A small network was shown many inputs. Here are its activations along a few directions, one row for each input.
In each table, some parts of the input vary, and every possible input appears once, in random order.
Descriptions start from the smaller parts, as in this example, which fits no table here: one of 6 places along a line, together with either a single point or one of 11 places along a line or (one of 2 separate values, together with one of 8 places around a ring).
Shared parts are said once, and a part with two or three values counts as separate values.

Other details of the inputs vary at random and push rows far along two fixed directions, the same in every table; ignore that.
These rows show it; all are for the same input, with only those details redrawn:
[-20  -3 -13  14  52  -9 -20   8 -40  43 -18  45  27   0 -26 -40]
[ 32  45 -22  23 -14  44  45 -38  56 -33 -11 -33  -3 -24  -4  53]
[  0  16 -16  19  22  11   6  -8  -3  16 -16  14  13 -11 -13   0]
[ 18  29 -21 -18  80  30  26 -44  28 -43  -4 -30  39   2 -64 -47]
[-24  -7 -10  38   4 -17 -25  26 -48  74 -25  65   6 -13  12   4]
[ 30  43 -21  12  10  42  41 -41  49 -37  -9 -33   7 -17 -21  29]
[-23  -8 -12  -1  82 -13 -24   5 -46  37 -14  42  40   8 -46 -72]
[ 14  28 -17  25  -3  25  23 -18  22   0 -15  -3   2 -19  -3  31]

Table:
r1: [-15  -5 -23 -10  14 -12 -13  19 -43   2  -6  25   9  -2  15 -10]
r2: [-30 -19  45  43 -86 -30 -32  45  -3  80  14  33 -57  -6  47  62]
r3: [ -9 -44  22  22 -48 -24 -22  67 -41  67 -14  50  -6 -25  39  44]
r4: [ 25 -24  14 -12 -13  19  14  -2   7 -37 -31 -33 -30 -26  16  17]
r5: [  1  -3 -24 -23   6   5   5 -15 -21 -17   5  14   9  -9  18  -2]
r6: [ 33  -2 -10 -37  49  22  32 -11  38 -70   2 -43  30   5 -41 -27]
r7: [ 31  -5 -16  -8  38  18  14  -9  38 -30 -13 -20  31   7 -28 -16]
r8: [-21  -9 -15 -25  -4 -20  -7   0 -49   1  17  28  -2   9  21 -20]
r9: [-18  -3   8 -27  67 -12  -1 -13  12 -18  16  -9  19  50 -67 -86]
r10: [-13 -37 -17  -7  92 -10 -48  14 -22  27 -14  57  14  22 -44 -75]
r11: [ 23  29   7   3 -12  19   9 -15  24 -13   2 -41  14 -31   4  41]
r12: [-22 -30  32  11 -45 -27 -23  20 -32  22 -23  -1 -42  12  38 -13]
r13: [ 12   9  26 -13 -10   0  19  -5  33 -31  19 -48  16  21 -21 -13]
r14: [ 30 -11   4 -12  56  44  12 -45  41 -44 -31 -40 -16 -11 -44 -33]
r15: [-42 -39  44  -6  12 -59 -61  55 -55  61  17  31  11  23  -5 -57]
r16: [ 12  15  -6 -21 -10  28  27 -57  71 -55  30 -29 -34  28  -9   2]
r17: [-13   8 -18 -49  67 -12   1 -11 -31 -51  21 -18  30  28 -37 -78]
r18: [-10  -5 -22  11  11   5 -19 -16 -21  33  -8  53  -5  -8  15  -1]
r19: [ -16   31   20   51 -106   -4   19    7    6   43    7    3  -40  -17
   51   94]
r20: [  7 -42   9   6  16  -2 -24   7 -24  18 -43   5 -14 -11   9 -22]
r21: [-23 -25 -22  -3  26 -22 -41   6 -62  50 -10  66  22   5  20 -35]
r22: [ 29 -18 -19 -18 -18  23  16 -12  30 -37   5   3 -17 -10  27  31]
r23: [-27 -15  10  20  35 -20 -33  26 -58  76 -15  55  26 -13 -16 -28]
r24: [ 13 -18  11 -20  93  13 -10 -10  13  -1  -3   1  40   4 -79 -67]
r25: [ 43  -5 -27   4 -35  35  16 -29  59 -28  -5  -4 -20 -12  36  56]
r26: [-29 -23  10  -9  28 -41 -24  29 -32  18   5  18  24  44 -20 -71]
r27: [-10   5  -5   1  -6   4   2 -11  37 -18  15  -6 -33  36  -4  -5]
r28: [ 22  35 -21  -8  58  36  32 -44  36 -42  -6 -33  29  -4 -51 -22]
r29: [-23  21  -2  19 -46 -26   5  12 -26  16   1   2   4  12  27  12]
r30: [ 29  11 -13   3 -71  19  33   3  48 -55  13 -32 -46  -2  43  73]
r31: [  7  23 -30   7  31  25   5 -26  15 -15  -9   3   1  -4 -13   0]
r32: [ 14  17  12 -21   4  11  13  -4   3 -30  15 -43  15 -32  -7  19]
r33: [ 28  -9 -21  29 -51  33   4 -20  50  10 -10  33 -49 -22  42  75]
r34: [-27 -21  12   6  -9 -32 -22  48 -76  61  -9  44  23 -20  17   2]
r35: [-14  -2  14  17  24  -8 -32  14 -30  52  -4  26  10 -27 -10  -4]
r36: [-36  20   4   4  11 -23   0  -4 -22  20   8  13   6  26 -16 -30]
r37: [-19   5  -3   6 -37 -25   9  28 -43  15   1  14  -1  -2  27  16]
r38: [-36   2  20  -8  16 -43 -20  17 -59  30  11   9  39  22 -17 -56]
r39: [-12 -29   6  -8  -3 -29  -8  42 -31  13   3  23   2  15   3 -21]
r40: [ 21 -10  23 -15 -38  16  28  -7  16 -51 -15 -53 -48 -10  19  18]
r41: [  4   7 -10  -8 -15   0   7  -6  34 -44  15 -29 -13  35   7  -6]
r42: [-14 -21  -3   4 -50 -20 -17   7  -5  16  14  32 -29  26  46   5]
r43: [ -7  10  13 -15  -7 -12  14  11 -29  -5  13 -17  20  -6  -7  -5]
r44: [ 22  -2  29 -46  25   6  14  -1  31 -59  35 -63   9   0 -39 -23]
r45: [ -6   5 -16  30 -27 -11  -6  19 -28  43 -25  29  13 -14  33  31]
r46: [ 22 -13 -24  53 -84   8  -9  30  24  32 -26  34 -43 -18  79 102]
r47: [-40  15  -5  13 -12 -24 -16   0 -26  25   8  27 -20  27  14  -8]
r48: [  4  46 -13  12 -74  24  37 -55  51 -31  21 -21 -49   3  40  68]
r49: [ -2  41 -17 -25  14   4  20 -36  20 -66  21 -51  13  31 -16 -31]
r50: [ -3   3   5  45 -64  -9  -8  31 -30  66 -21  28   2 -32  50  68]
r51: [ 38   4 -23   9 -56  31  29   4  53 -49  -4 -22 -37 -19  45  84]
r52: [  9 -16  -8  39 -14   8  -8  19  16  41 -25  41 -14 -13   9  33]
r53: [ -4   4  31  -4   1   1  12  -8  32  -3  20 -23  -3  20 -32 -12]
r54: [ 32  -7  17 -20  42  17  -7  -7  38 -23   5 -38  27 -12 -34 -15]
r55: [ -21   29   29   44 -102  -10    2   10    9   43   17   -4  -50  -22
   52   94]
r56: [-18  15 -14 -32  19 -10   0 -35 -14 -30  24  -9  18  34  -6 -53]
r57: [-21 -10 -11 -21  51 -23 -10  22 -60  11  -7  23  43   3 -21 -54]
r58: [-23 -57  31 -14  35 -42 -57  66 -63  59   1  46  17 -12  -7 -37]
r59: [-11 -38  -4 -34  11 -18 -17  11 -26  -5  19  32  -9  23   7 -38]
r60: [ -4  -2  28 -47  70  14  10 -52  26 -59   0 -61 -14  37 -69 -95]
r61: [ 41  17  19 -13 -48  28  53  -8  60 -62  20 -68  -8 -12   1  52]
r62: [ 17  34  15 -29 -10  13  32 -20  22 -60  31 -74   7 -17 -14  18]
r63: [ -4 -34  25  46 -31 -12 -47  45 -10  87 -14  56 -26 -36  27  51]
r64: [ 27  34 -34  15 -29  29  21 -24  34 -31 -10 -24  -5 -14  31  56]
r65: [ 29 -12   9  -4  23  14   5   2  26  -5  -8 -18  31  -7 -24  -4]
r66: [-10  29  23 -15  -3 -13   1 -12  -2 -21  27 -49  18   5 -14 -13]
The inputs of r53 and r13 match in every part but one. If r48 is changed in the same way as r53 into r13, which row does it become?
> r56
The inputs of r15 and r44 match in every part but one. If r49 is changed in the same way as r15 into r44, which row does it become?
> r17
What do these inputs look like to the network?
> one of 6 places along a line, together with either a single point or (one of 2 separate values, together with one of 5 places along a line)
Which other rows does r3 become when the choice among 2 separate values takes its other values? List them by row number.
> r34
Which other rows agree with r65 in the place on the line of 6? List them by row number.
> r7, r11, r20, r21, r25, r45, r46, r50, r54, r64
Which other rows does r32 become when the place on the line of 5 takes its other values? List them by row number.
> r1, r5, r34, r57
Start at r10 and move only the place on the line of 6, one step at a time. The first step leads to r46. Which rows follow, in order?
> r51, r30, r41, r27
Which other rows agree with r18 in the place on the line of 6? List them by row number.
> r10, r14, r23, r24, r28, r31, r33, r35, r52, r63

Table:
r67: [ 61  18  29  10 -17  42  40 -40  76 -31 -19 -70 -28 -27  -6  56]
r68: [  16  -46  -26  -74  114   13  -13  -45   28  -80    4   -6    2   54
  -55 -119]
r69: [ 66  21   0 -25  35  39  32 -26  52 -65   4 -55  28 -24 -20  19]
r70: [-15 -19   6   2 -73 -16 -16  30 -29  17  17  -2  -6 -13  36  37]
r71: [  7 -33   6 -13  61   4 -11  23  15   5   3  -4  35  -1 -66 -56]
r72: [ 22  63  -3  -7   0   9  45 -46  41 -86  10 -49  13  34 -13  -2]
r73: [ 17  14 -10  20 -16  18  18  11 -14  14 -25  17  -7 -42  37  57]
r74: [  5  12  63  14 -44 -31  -3   4  -2   3  -5 -15 -49   4  32  35]
r75: [ 17  27 -30  44 -34  31  27  -6  34  -1 -29   1  -1 -15  23  56]
r76: [-33 -31  27 -42  61 -34 -27  29 -28   4  31  -3  31  41 -63 -88]
r77: [-31  37 -17  45 -99 -11  -1 -10   3  41  17  33 -43  -2  72  81]
r78: [ -65  -30   -6   10  -33  -49  -33   56 -113   68   -7   69   -1   -6
   35  -17]
r79: [-67 -34 -40  16  44 -14 -58  19 -63 110  -1  86  26  -1 -12 -59]
What do these inputs look like to the network?
> either a single point or (one of 2 separate values, together with one of 6 places along a line)
Which other rows does r74 become when the choice among 2 separate values takes its other values? List them by row number.
> r67

Table:
r80: [ 16  -6 -12  24 -34  15   7   4  10   8 -21  12 -20 -25  35  53]
r81: [ 14  -5  13  20 -81   4  12  17  29  -4   6 -15 -38 -12  49  73]
r82: [-27 -43  16  24  18 -28 -53  45 -54  88 -23  72   0  -7   0 -22]
r83: [ 30  32  -6  17 -28  31  35 -14  32 -18  -8 -34   8 -35   8  63]
r84: [ -7   1 -21 -31 101   0 -12 -23 -12 -13   5  10  50  22 -62 -89]
r85: [-12 -21   8  11 -55 -21 -15  30 -27  28  -6  23 -30  -3  49  27]
r86: [  4  34   2  -1 -25  13  31 -32  38 -37  16 -43 -16  12  -2  16]
r87: [-51 -29  26  -5  15 -62 -48  59 -96  71   5  48  25   9   0 -52]
r88: [-10   9 -12 -19  93   3 -10 -28  -7  -8  -1   3  40  22 -64 -82]
r89: [ 17  12 -25 -18  43  25  14 -31  17 -39  -4 -13  17  -1 -23 -19]
r90: [  3  23  -4 -21  -1   5  20 -26  25 -43  24 -30   3  20 -12  -9]
r91: [  0 -30  -1  40 -41  -9 -22  42 -17  61 -22  53 -21 -24  43  51]
r92: [ 12   4  23 -25  19  11  12 -20  38 -41  14 -49  -3  11 -33 -23]
r93: [ 12  18  -9 -17 -24  13  27 -23  25 -50  14 -35 -14   8  12  14]
The inputs of r82 and r92 match in every part but one. If r88 is changed in the same way as r82 into r92, which row does it become?
> r86
What do these inputs look like to the network?
> one of 2 separate values, together with either a single point or one of 6 places along a line
